Each row below holds a small network's activations on one record, seen along a few directions.
Here are examples, each followed by its value of one field, J.
The largest differences between rows may come from other fields.
Random noise pushes rows far along 6 fixed directions. That doesn't count. These rows show it; they differ only by the noise:
[ -42  130  -76   84 -327  413 -160  109  440  454 -102 -302 -331 -308
   -2  180  101  -23  -82  221   78  -82 -290 -133]
[  96  180  211  114  286  -26 -311 -172 -159   16 -285  -54  206 -255
 -169  144 -181  -71 -304  166 -141  203  515  -56]
[-225  411 -237  206  362  323 -396 -206   65  191 -200 -126  -81  292
 -118  181   31  -46   16  269 -217  -24  440 -120]
[ 142 -100  112 -163  133  427   97  430  187   32 -354 -328 -259  -11
  -54  106  -33 -111 -122  300 -366  282 -380  141]
[ 107 -187  -23  -16  349  498  272  308   39   28 -117  -57  124  482
  -10   88   74 -116 -134  290 -372  252 -276   75]
[  47   95   40  180  391  141  -90 -157 -162   32  -42  167  390  223
 -101   86  -46  -76 -211  161 -143  114  407  -69]
[ 371  263  243  -15 -269  113 -130   91  370  228 -290 -296 -569 -733
 -245 -154 -222  -35  -79  137  -11 -234 -276  -20]
[-204  107  125 -149   46   91 -245  155   20 -116   86  350  248 -106
   61  102  -37  -93    6    1  123  162  388  172]

[ 365  -56  256  -25  248 -296   41  -15 -234 -101 -291 -323 -125 -249
 -176  -26 -138  -32 -264   54 -325   72  -31  -25] : j1
[ 100   49  -98  158 -489 -218  101 -177  153   99  334  104  -59 -111
   67 -185   18   29  202 -316  325 -469  -19  -99] : j8
[-143  140  -91  -77  210  337   79   47  156 -107  481  712  158  511
  -84 -162   65  -21  188   -9  143 -176    9  166] : j6
[ 275  -84   -5  -53   84  259  445  115  192   10  144   70 -213  359
  -45 -262   40   19   83   84 -131 -211 -470  -25] : j4
[ 472   91  -54   18  481  181  285   92  -50 -172 -353 -433 -507  526
 -280 -234 -198  -28   89  138 -700  -89 -208   -9] : j6
[  74  -98 -261  287  120  537  158 -175  154  486  -80 -263   13  264
 -153  150  143  -15 -320  275 -156   28 -475 -324] : j6
[-104  -85  -80 -125 -323  239   30  455  324   69   20 -181 -290    2
  188   85  212  -24   56   44   69   72 -417   72] : j1
[-144   79 -164  -93 -204  174 -120   37  106   81 -117 -163 -186   14
  116  123   73   37  140  -10  -54  -39  -55    2] : j7
[ 242 -193   22  197 -260 -180  178  -65  -10  177   44  -65  -45 -152
  -11  -41   39   61  -16  -88  104 -145 -230 -123] : j3
[ 174 -296  173 -204  -32 -131  331  325 -117 -338   54  128  116  140
   94 -143  -68  -64   42 -225  -76  158 -155  272] : j8
[  99 -379  279  203 -661 -446    1 -255 -219  238  324    8  649 -602
  283  337  101   69 -510 -193  565  253  204 -316] : j2
[  21  -65   61 -357 -226 -152  203  258  107 -257  247  431 -151  -58
  108 -273  -41  -66  376 -268  268 -203 -150  276] : j2
[ -50 -424   49 -126 -458  327  461  358  331  136  327  160   51   31
  229   38  237  -22   24  -98  270   96 -708  122] : j8
[ 377  -52  -77  133  238 -202  283 -134 -179 -111  147   91  -85  411
  -85 -318 -131   34  216 -126 -251 -302  -19   -9] : j7
[ 279  -68 -114  296   67  -19  417 -178 -116  143  190  135  238  293
  -43 -304  -17  -42  -66    5  -63 -318 -232 -110] : j3
[-314 -116    4   -5 -119  -39 -121   31 -137  -72  104  276  387  -13
  162  249   83   56  -27  -82  209  261  341   40] : j3
[-314  152 -240  -55  -86 -127 -293  -18   12  -15  -46 -185 -163  105
   36  178  117  -39  156  -78  -47   34  237    8] : j1
[  70 -189  174 -235  -95   11  149  395  -45 -171 -119 -101  -42 -129
  176   76   28  -13  -66   42  -32  296 -267  239] : j2
[ -24   18 -103  213  362   78  -50 -206 -113  165 -327 -386   63  163
 -109  159   17  -72 -339  263 -306  151  103 -231] : j5
[ 479  173 -367  554   71  343  366 -352  191  633 -266 -655 -492  315
 -319 -156   80  -50  -30  320 -345 -503 -708 -457] : j5
[-177 -110  188 -398 -166   79  -24  513  127 -245 -192  -74  -70 -254
   56   83  -26  -11  116   60  -41  308 -142  300] : j5
[ 180   97  199 -267 -175   18   29  198  349    0 -131  -22 -436 -510
 -195 -147 -169  -15   46  -36   -2  -75 -348  250] : j7
[-262  -77  183 -501  191  133 -118  443   67 -338 -234   68    5 -170
   36   80  -95  -96   86   85  -44  428  -43  373] : j4
[-102  177  -12  -39   65  123  -30 -108   44   -6  391  672  266  107
  -31  -91  -24   37    5  -73  341 -200  141    4] : j4

Which value of J does each new row have?
[ 102  -66  119   35  359 -130  264   25 -458 -350  173  442  513  433
   54 -121  -40  -14  -25 -101 -121   83  253  134] : j3
[-126 -477   66  -38 -526   86  129  347   78  174   99 -386  171 -106
  363  434  270  -43 -202   -3   98  418 -405 -119] : j1
[  46  -38  226   73   23  -50 -166 -102 -195   92 -456 -340  217 -441
 -104  330 -111  -62 -425  191 -125  412  232 -128] : j5
[-333  333 -133 -310 -380   -9 -147  291  298  -84  238  321 -380 -137
   98 -199   23 -104  594 -210  300 -321 -105  290] : j5
[ 474 -235  216  192  -45 -170  228  -83  -88   42 -269 -351   67 -213
 -101   -8 -124   -4 -403    6 -171  111 -125 -110] : j8
[-196  332  -87   55 -185  182 -372 -148  149  269   89   97  -99 -275
  -59  164   47   62  -69   44  228  -87  187  -93] : j6
[-321   42 -180   -1 -458 -190 -384  -38  102  163 -152 -501 -294 -282
  218  390  124  -15  113 -163  109   77  208  -63] : j8
[ 405 -185   80  584   17  202  193 -667   15  610  -84 -191  497 -176
 -214  210   83   68 -702  317  127   -6 -131 -618] : j4
